Each row below holds a small network's activations on one record, seen along a few directions.
Each row is followed by the record's values for the fields Pip, Sog, Fuzo, Kemus, Morod, Sudas, Ves, Poze.
Not every record has every field; a missing one is written missing.
The largest differences between rows may come from other fields.
In the rows, 500 means zero.
Random noise pushes rows far along 5 fixed directions. That doesn't count. These rows show it; they differ only by the noise:
[433 506 580 467 517 345 416 483 467 466 398 464 468 548 615 373 500 593
 594 589 454 458 346 446]
[554 387 500 675 400 227 458 442 462 222 511 420 538 541 588 460 433 600
 529 486 476 485 542 659]
[540 475 530 520 487 340 508 528 472 554 503 404 392 547 514 521 503 542
 472 381 457 460 612 555]
[143 517 155 255 627 649 449 269 552 578 377 555 781 538 691 309 689 394
 653 485 596 669 350 605]
[361 534 339 430 512 547 625 364 494 569 460 470 566 602 596 490 607 444
 554 379 540 619 522 620]
[431 647 539 474 452 608 711 396 423 442 477 584 558 632 615 498 590 552
 582 566 534 590 333 484]
[405 540 439 437 511 508 543 420 475 501 468 517 564 561 595 450 578 516
 555 487 521 550 441 541]

[549 338 265 638 460 317 441 429 482 230 624 436 644 443 495 501 467 531
 393 320 555 485 811 831] => Pip: d1 / Sog: missing / Fuzo: e2 / Kemus: c2 / Morod: g1 / Sudas: v1 / Ves: h2 / Poze: p2
[385 530 550 462 534 364 509 453 486 565 367 387 397 595 609 410 485 530
 607 532 441 498 379 454] => Pip: d3 / Sog: missing / Fuzo: e1 / Kemus: c2 / Morod: g3 / Sudas: v2 / Ves: h1 / Poze: p1
[552 501 557 637 417 395 569 469 454 275 537 502 506 541 538 460 449 602
 521 561 505 494 496 550] => Pip: d1 / Sog: missing / Fuzo: missing / Kemus: missing / Morod: missing / Sudas: missing / Ves: h1 / Poze: p2
[664 555 525 643 370 655 637 490 476 201 733 708 680 484 481 624 528 533
 418 571 586 549 509 550] => Pip: d2 / Sog: missing / Fuzo: e2 / Kemus: c2 / Morod: g1 / Sudas: v2 / Ves: h2 / Poze: p2
[634 454 639 539 487 495 440 598 577 618 532 487 388 485 408 592 468 442
 473 491 448 477 526 379] => Pip: d2 / Sog: u1 / Fuzo: missing / Kemus: missing / Morod: missing / Sudas: missing / Ves: h1 / Poze: p2
[483 431 507 436 559 318 240 547 515 393 520 537 567 423 563 358 512 590
 526 579 476 408 427 482] => Pip: d2 / Sog: missing / Fuzo: e1 / Kemus: c2 / Morod: g3 / Sudas: v1 / Ves: h2 / Poze: p1
[435 485 525 489 516 383 395 467 531 433 422 468 494 545 617 381 496 515
 602 577 474 510 361 464] => Pip: d2 / Sog: missing / Fuzo: e1 / Kemus: c2 / Morod: g3 / Sudas: v1 / Ves: h2 / Poze: p2
[552 502 477 560 446 434 560 471 458 336 604 532 559 526 536 525 526 564
 477 460 521 515 555 608] => Pip: d3 / Sog: missing / Fuzo: e1 / Kemus: c2 / Morod: g3 / Sudas: v1 / Ves: h2 / Poze: p1
[572 632 650 449 502 538 683 592 442 683 561 507 312 561 424 592 537 562
 432 429 474 453 569 417] => Pip: d3 / Sog: missing / Fuzo: missing / Kemus: missing / Morod: missing / Sudas: missing / Ves: h1 / Poze: p1
[435 412 243 417 563 617 344 518 550 622 496 510 635 339 439 496 509 390
 434 422 539 487 663 575] => Pip: d2 / Sog: u3 / Fuzo: missing / Kemus: missing / Morod: missing / Sudas: missing / Ves: h1 / Poze: p1
[434 616 641 321 619 537 349 604 453 611 403 566 437 445 530 377 501 609
 507 693 463 352 307 269] => Pip: d2 / Sog: missing / Fuzo: e1 / Kemus: c2 / Morod: g3 / Sudas: v1 / Ves: h1 / Poze: p2
[507 537 567 503 497 589 610 473 509 572 440 475 444 579 483 578 511 446
 532 494 498 561 432 442] => Pip: d1 / Sog: u1 / Fuzo: missing / Kemus: missing / Morod: missing / Sudas: missing / Ves: h2 / Poze: p2
[691 407 606 692 363 390 521 513 504 284 620 522 529 516 468 618 444 535
 476 514 481 519 543 563] => Pip: d2 / Sog: u3 / Fuzo: missing / Kemus: missing / Morod: missing / Sudas: missing / Ves: h1 / Poze: p1
[416 452 486 436 565 499 417 475 568 674 368 397 441 509 482 487 474 411
 543 477 472 521 470 452] => Pip: d3 / Sog: u1 / Fuzo: missing / Kemus: missing / Morod: missing / Sudas: missing / Ves: h1 / Poze: p2
[520 579 620 433 493 645 599 490 516 566 536 603 503 563 505 562 587 466
 552 567 510 594 326 382] => Pip: d1 / Sog: u1 / Fuzo: missing / Kemus: missing / Morod: missing / Sudas: missing / Ves: h2 / Poze: p1
[444 446 357 557 458 617 589 364 581 495 481 475 596 563 535 558 524 342
 560 441 540 666 504 589] => Pip: d3 / Sog: u1 / Fuzo: missing / Kemus: missing / Morod: missing / Sudas: missing / Ves: h1 / Poze: p2
[507 457 525 496 513 519 458 502 588 637 461 442 429 520 476 535 486 396
 530 474 470 546 483 438] => Pip: d3 / Sog: u1 / Fuzo: missing / Kemus: missing / Morod: missing / Sudas: missing / Ves: h1 / Poze: p2
[496 656 669 171 666 644 385 695 486 815 543 687 431 416 438 433 654 572
 460 581 473 344 381 199] => Pip: d2 / Sog: missing / Fuzo: missing / Kemus: missing / Morod: missing / Sudas: missing / Ves: h2 / Poze: p1
[459 573 660 478 477 513 613 455 492 601 364 463 387 634 559 499 512 502
 637 587 445 553 290 356] => Pip: d3 / Sog: u3 / Fuzo: missing / Kemus: missing / Morod: missing / Sudas: missing / Ves: h1 / Poze: p1
[497 660 626 509 468 557 689 534 377 495 461 525 392 540 509 490 472 605
 518 598 486 456 423 408] => Pip: d1 / Sog: missing / Fuzo: missing / Kemus: missing / Morod: missing / Sudas: missing / Ves: h2 / Poze: p1
[526 528 593 641 412 516 593 514 437 426 409 446 424 507 502 539 358 524
 529 626 459 473 419 440] => Pip: d3 / Sog: u1 / Fuzo: missing / Kemus: missing / Morod: missing / Sudas: missing / Ves: h1 / Poze: p1
[433 558 513 576 451 464 597 469 416 363 406 446 463 529 573 427 400 573
 567 620 486 481 408 500] => Pip: d3 / Sog: missing / Fuzo: missing / Kemus: missing / Morod: missing / Sudas: missing / Ves: h2 / Poze: p1
[565 411 410 589 459 375 517 486 514 426 617 456 528 495 473 573 491 494
 427 345 510 509 709 671] => Pip: d2 / Sog: missing / Fuzo: e2 / Kemus: c2 / Morod: g1 / Sudas: v2 / Ves: h1 / Poze: p1
[467 516 459 540 450 541 560 417 497 310 564 596 646 521 561 492 528 519
 530 570 558 573 408 569] => Pip: d2 / Sog: missing / Fuzo: e2 / Kemus: c2 / Morod: g2 / Sudas: v2 / Ves: h2 / Poze: p1
[441 585 226 376 524 732 741 397 492 590 678 610 662 541 492 610 718 402
 416 243 623 646 717 707] => Pip: d3 / Sog: missing / Fuzo: e2 / Kemus: c2 / Morod: g1 / Sudas: v1 / Ves: h2 / Poze: p1
[488 669 582 387 518 632 682 494 466 565 551 630 473 605 521 498 654 519
 532 488 536 559 413 424] => Pip: d2 / Sog: missing / Fuzo: missing / Kemus: missing / Morod: missing / Sudas: missing / Ves: h2 / Poze: p2
[524 644 658 484 446 777 643 475 501 482 517 673 550 552 520 565 542 471
 566 710 534 594 220 317] => Pip: d3 / Sog: u1 / Fuzo: missing / Kemus: missing / Morod: missing / Sudas: missing / Ves: h1 / Poze: p2
[440 548 534 603 399 554 797 317 492 454 419 437 477 707 585 575 511 440
 642 497 504 702 354 541] => Pip: d1 / Sog: u2 / Fuzo: missing / Kemus: missing / Morod: missing / Sudas: missing / Ves: h2 / Poze: p1
[364 628 485 463 493 665 684 382 498 539 429 533 520 614 588 474 549 455
 587 567 548 624 332 468] => Pip: d3 / Sog: missing / Fuzo: e2 / Kemus: c2 / Morod: g2 / Sudas: v2 / Ves: h1 / Poze: p2
[543 619 561 324 558 614 537 589 471 696 604 631 478 501 469 559 657 522
 433 433 512 475 529 414] => Pip: d2 / Sog: missing / Fuzo: e1 / Kemus: c1 / Morod: g3 / Sudas: v3 / Ves: h1 / Poze: p1
[508 474 580 554 466 454 574 458 565 623 381 363 349 637 537 549 482 396
 605 451 439 583 442 442] => Pip: d3 / Sog: u3 / Fuzo: missing / Kemus: missing / Morod: missing / Sudas: missing / Ves: h2 / Poze: p2
[504 367 396 581 492 255 411 451 492 285 508 401 541 499 531 408 458 552
 496 411 502 467 635 698] => Pip: d3 / Sog: missing / Fuzo: missing / Kemus: missing / Morod: missing / Sudas: missing / Ves: h2 / Poze: p2
[367 446 348 367 611 364 362 492 535 596 479 436 498 459 541 375 544 497
 505 403 493 458 592 578] => Pip: d2 / Sog: missing / Fuzo: e2 / Kemus: c2 / Morod: g2 / Sudas: v1 / Ves: h2 / Poze: p1
[577 537 538 573 421 414 687 473 433 364 611 537 494 596 515 559 559 578
 478 388 515 524 595 618] => Pip: d2 / Sog: missing / Fuzo: missing / Kemus: missing / Morod: missing / Sudas: missing / Ves: h2 / Poze: p1
[353 534 248 436 531 654 527 438 465 445 510 561 677 410 528 429 516 482
 479 517 581 522 556 609] => Pip: d3 / Sog: missing / Fuzo: missing / Kemus: missing / Morod: missing / Sudas: missing / Ves: h1 / Poze: p1
[607 468 335 521 468 734 581 495 525 500 708 608 657 412 346 705 549 405
 314 340 599 555 774 654] => Pip: d1 / Sog: u2 / Fuzo: missing / Kemus: missing / Morod: missing / Sudas: missing / Ves: h1 / Poze: p2
[496 535 467 514 471 548 638 438 520 541 509 480 483 606 544 554 566 424
 524 397 522 601 521 551] => Pip: d3 / Sog: missing / Fuzo: e2 / Kemus: c1 / Morod: g1 / Sudas: v3 / Ves: h2 / Poze: p2
[484 525 475 483 507 596 531 549 491 671 416 445 429 469 450 557 463 434
 486 478 478 486 540 443] => Pip: d2 / Sog: u3 / Fuzo: missing / Kemus: missing / Morod: missing / Sudas: missing / Ves: h1 / Poze: p1
[480 410 586 676 398 383 466 367 570 272 376 446 543 602 619 444 400 469
 692 669 465 616 252 476] => Pip: d2 / Sog: u1 / Fuzo: missing / Kemus: missing / Morod: missing / Sudas: missing / Ves: h1 / Poze: p2
[494 372 393 655 433 296 585 385 514 376 468 312 457 592 516 522 426 475
 512 329 494 567 696 746] => Pip: d3 / Sog: missing / Fuzo: missing / Kemus: missing / Morod: missing / Sudas: missing / Ves: h1 / Poze: p2
[476 522 571 328 618 562 371 584 532 753 424 507 425 457 439 480 542 483
 493 507 471 435 461 337] => Pip: d1 / Sog: u3 / Fuzo: missing / Kemus: missing / Morod: missing / Sudas: missing / Ves: h1 / Poze: p2
[417 702 590 444 523 520 795 523 376 774 359 376 219 646 505 524 506 533
 523 396 443 487 529 430] => Pip: d1 / Sog: missing / Fuzo: missing / Kemus: missing / Morod: missing / Sudas: missing / Ves: h1 / Poze: p1
[506 576 497 576 422 551 763 412 445 501 460 422 429 659 539 628 502 472
 500 394 512 588 566 588] => Pip: d2 / Sog: missing / Fuzo: e1 / Kemus: c1 / Morod: g3 / Sudas: v3 / Ves: h1 / Poze: p2
[522 440 442 440 584 458 305 601 512 565 549 484 499 355 420 483 455 524
 363 465 496 354 660 511] => Pip: d3 / Sog: missing / Fuzo: e2 / Kemus: c2 / Morod: g1 / Sudas: v2 / Ves: h1 / Poze: p2
[471 543 529 592 444 423 602 391 410 217 476 542 589 589 594 421 493 627
 572 586 527 525 394 576] => Pip: d1 / Sog: missing / Fuzo: missing / Kemus: missing / Morod: missing / Sudas: missing / Ves: h1 / Poze: p2
[496 507 549 423 560 387 361 581 468 538 509 508 459 441 512 415 505 604
 467 532 465 378 498 448] => Pip: d3 / Sog: missing / Fuzo: e1 / Kemus: c2 / Morod: g3 / Sudas: v1 / Ves: h1 / Poze: p1
[467 571 386 393 560 646 513 602 459 650 549 535 490 374 417 514 498 494
 376 454 526 412 659 494] => Pip: d2 / Sog: missing / Fuzo: missing / Kemus: missing / Morod: missing / Sudas: missing / Ves: h1 / Poze: p1

Here are new rows. What are their fields?
[612 444 579 494 519 303 305 626 478 423 608 543 488 404 478 459 491 630
 422 507 462 354 576 494] => Pip: d2 / Sog: missing / Fuzo: e1 / Kemus: c2 / Morod: g3 / Sudas: v1 / Ves: h1 / Poze: p1
[357 591 340 464 499 673 487 434 412 309 475 650 741 404 598 384 495 565
 519 689 576 495 371 526] => Pip: d2 / Sog: missing / Fuzo: e1 / Kemus: c2 / Morod: g3 / Sudas: v1 / Ves: h1 / Poze: p1
[503 455 491 459 550 527 292 624 518 591 461 496 484 331 424 466 401 487
 443 592 467 378 506 398] => Pip: d2 / Sog: u1 / Fuzo: missing / Kemus: missing / Morod: missing / Sudas: missing / Ves: h1 / Poze: p1
[676 418 516 514 503 540 437 600 587 601 654 529 475 435 367 633 532 413
 394 373 498 499 669 489] => Pip: d1 / Sog: u1 / Fuzo: missing / Kemus: missing / Morod: missing / Sudas: missing / Ves: h2 / Poze: p2
[506 466 513 446 535 379 462 497 514 483 550 514 495 520 516 444 577 537
 534 442 495 514 507 535] => Pip: d1 / Sog: missing / Fuzo: missing / Kemus: missing / Morod: missing / Sudas: missing / Ves: h2 / Poze: p1
[419 529 629 507 522 302 480 518 435 520 313 362 306 548 568 351 411 599
 612 594 415 428 371 415] => Pip: d1 / Sog: missing / Fuzo: missing / Kemus: missing / Morod: missing / Sudas: missing / Ves: h2 / Poze: p1
[486 509 441 452 537 509 451 582 462 535 499 497 484 397 464 453 469 526
 446 494 494 399 585 493] => Pip: d2 / Sog: missing / Fuzo: missing / Kemus: missing / Morod: missing / Sudas: missing / Ves: h2 / Poze: p1
[533 575 572 409 546 498 545 584 463 674 536 508 387 504 444 523 548 555
 442 422 471 421 574 433] => Pip: d3 / Sog: missing / Fuzo: missing / Kemus: missing / Morod: missing / Sudas: missing / Ves: h1 / Poze: p1
[436 439 410 591 438 425 727 321 539 566 399 312 437 709 563 581 532 382
 621 293 484 703 554 657] => Pip: d1 / Sog: u3 / Fuzo: missing / Kemus: missing / Morod: missing / Sudas: missing / Ves: h2 / Poze: p1
[665 605 754 609 409 452 713 549 394 397 559 514 337 600 452 593 469 634
 466 528 472 463 502 456] => Pip: d1 / Sog: missing / Fuzo: missing / Kemus: missing / Morod: missing / Sudas: missing / Ves: h2 / Poze: p2
[366 468 406 577 471 348 636 327 491 445 392 330 473 649 628 454 479 482
 615 419 489 613 482 643] => Pip: d1 / Sog: missing / Fuzo: e2 / Kemus: c2 / Morod: g1 / Sudas: v2 / Ves: h2 / Poze: p1
[355 477 455 345 646 420 344 530 546 745 346 369 384 486 510 394 481 469
 525 455 450 433 502 433] => Pip: d2 / Sog: missing / Fuzo: missing / Kemus: missing / Morod: missing / Sudas: missing / Ves: h1 / Poze: p2
[562 549 487 510 477 516 662 495 447 467 580 512 476 566 466 584 550 521
 427 360 529 509 650 598] => Pip: d2 / Sog: missing / Fuzo: missing / Kemus: missing / Morod: missing / Sudas: missing / Ves: h2 / Poze: p2
[722 390 612 701 384 392 433 559 490 238 586 514 533 450 427 595 393 570
 429 549 487 433 570 538] => Pip: d2 / Sog: u3 / Fuzo: missing / Kemus: missing / Morod: missing / Sudas: missing / Ves: h1 / Poze: p2
[675 239 394 616 482 386 142 595 580 241 665 550 699 254 372 515 387 513
 342 521 523 368 702 622] => Pip: d2 / Sog: u1 / Fuzo: missing / Kemus: missing / Morod: missing / Sudas: missing / Ves: h1 / Poze: p2
[486 553 452 374 558 613 560 522 554 773 532 509 444 544 475 572 627 385
 459 323 518 557 606 485] => Pip: d2 / Sog: missing / Fuzo: e2 / Kemus: c1 / Morod: g1 / Sudas: v3 / Ves: h1 / Poze: p2
[490 456 533 522 500 324 413 495 504 416 483 452 487 523 571 441 476 546
 550 533 460 470 446 508] => Pip: d2 / Sog: missing / Fuzo: e1 / Kemus: c2 / Morod: g3 / Sudas: v2 / Ves: h2 / Poze: p1
[457 424 479 550 459 459 414 393 528 296 450 551 673 510 586 414 505 523
 627 635 517 567 315 516] => Pip: d3 / Sog: u3 / Fuzo: missing / Kemus: missing / Morod: missing / Sudas: missing / Ves: h1 / Poze: p1
[720 626 601 612 361 684 774 526 417 252 769 739 606 524 441 645 583 582
 401 523 583 531 557 529] => Pip: d3 / Sog: missing / Fuzo: missing / Kemus: missing / Morod: missing / Sudas: missing / Ves: h2 / Poze: p2
[631 509 630 570 445 602 569 537 562 545 548 540 453 540 431 640 513 415
 503 510 491 562 452 396] => Pip: d2 / Sog: u1 / Fuzo: missing / Kemus: missing / Morod: missing / Sudas: missing / Ves: h2 / Poze: p2
[255 462 336 298 637 632 383 394 656 812 313 447 540 536 575 405 592 278
 651 479 502 640 361 420] => Pip: d2 / Sog: u1 / Fuzo: missing / Kemus: missing / Morod: missing / Sudas: missing / Ves: h1 / Poze: p2
[486 471 420 643 405 346 674 376 450 325 512 407 511 613 582 514 483 542
 525 387 511 564 607 711] => Pip: d3 / Sog: missing / Fuzo: e2 / Kemus: c2 / Morod: g1 / Sudas: v1 / Ves: h1 / Poze: p1
[279 654 370 435 497 687 777 358 433 604 333 466 511 613 603 466 535 444
 608 489 530 614 421 523] => Pip: d2 / Sog: missing / Fuzo: missing / Kemus: missing / Morod: missing / Sudas: missing / Ves: h1 / Poze: p1
